Each row below is a small network's average activation on inputs in which a field has the value named, seen along a few directions.
Values that are neighbours, or in one group, have similar rows; names and order tell nothing.
In the rows, 128 means zero.

Other fields vary at random and push rows far along two fixed directions, the same in every table; ignore that.
These rows show it; all are for the same value of a field, averaged over different records:
[134 108 116 129 140 111 135 117  90 115]
[115 151 133 114 126 122 169 168  82 107]
[164  60  96 140 172  81 122  98  78 113]
[ 90 171 129 123  69 173 125 137 133 132]
[ 92 145 109 129  74 183  88 105 147 150]
[137  71  86 142 129 139  78  67 126 153]
[ 76 197 139 111  67 178 149 166 120 117]
[155  39  68 157 129 142  41  24 143 161]

Nama, 16 values:
z7: [129  52  84 152 109 170  27   4 196 198]
z14: [123 102 100 134 117 139  94  90 121 141]
z8: [174  99 164 157 229  57 180 180  54  84]
z9: [147  90 130 135 157  87 156 116 100 115]
z12: [ 93 235 160  92  84 155 185 204 156 123]
z2: [138 148 124 109 129 124 149 134 146 109]
z5: [109 132  88 125  95 166  79  80 203 152]
z16: [176  50 136 131 198  80 115 126 148 118]
z6: [161 114 113 125 137 133 115 103 162 141]
z3: [ 92 179 173  89  90 156 140 173 194 136]
z11: [162  85 139  92 169  54 156 143 132 102]
z10: [108 132 120 141  89 146 106  98 145 152]
z4: [174 125 146 151 223  59 192 170  26 107]
z1: [149 156 154 151 175  97 176 186  54 104]
z13: [104 205 181 143 130 127 172 202  91 111]
z15: [ 71 230 183  96  33 193 125 182 224 133]
The values of Nama form 4 separate groups.
- Which other values are in the same group as z14? Give them in the order they are listed. => z7, z9, z10
- Which other values are in the same group as z15? Give them in the order they are listed. => z16, z3, z11
- Which other values are in the same group as z8? Give them in the order they are listed. => z4, z1, z13

Mim, 16 values:
m13: [138 159 152 100 168  88 218 187 124 109]
m11: [189  96  89 132 199  54 172 126  69  92]
m15: [126  34  82 148 124 146  52  22 148 168]
m4: [ 95 184 186 114  56 162 120 177 162 129]
m14: [194  79 114 121 236  35 213 145  62  76]
m10: [131 103 107 148 117 193  45  68 152 149]
m16: [141 101 147  97 160  91 171 158 136  85]
m5: [151  54 114 145 151  98  96  74  96 156]
m9: [133 131 145 189 137 157  77 112 136 163]
m6: [141 152 144 131 119 126 109  92 187 153]
m7: [143  70 135 119 199  59 142 161 105  95]
m12: [ 74 248 199 139 104 145 213 247  98  91]
m2: [160 124  95 150 143 133  77  96 104 145]
m1: [ 23 244 160  95  28 185 192 194 108 110]
m3: [110 129  85 127  62 179  94  84 128 160]
m8: [ 99 143  94  93  44 197  57 106 234 167]
A value of Mim combines one of 4 hidden first parts with one of 4 second parts; all combinations occur once.
- m4 and m7 share the first part; m4 and m6 share the second. Which value has the first part of m6 and the second part of m7? => m13
- m3 and m5 share the first part; m3 and m2 share the second. Which value has the first part of m2 and the second part of m5? => m9
- m14 and m11 share the first part; m14 and m16 share the second. Which value has the first part of m16 and the second part of m11? => m8
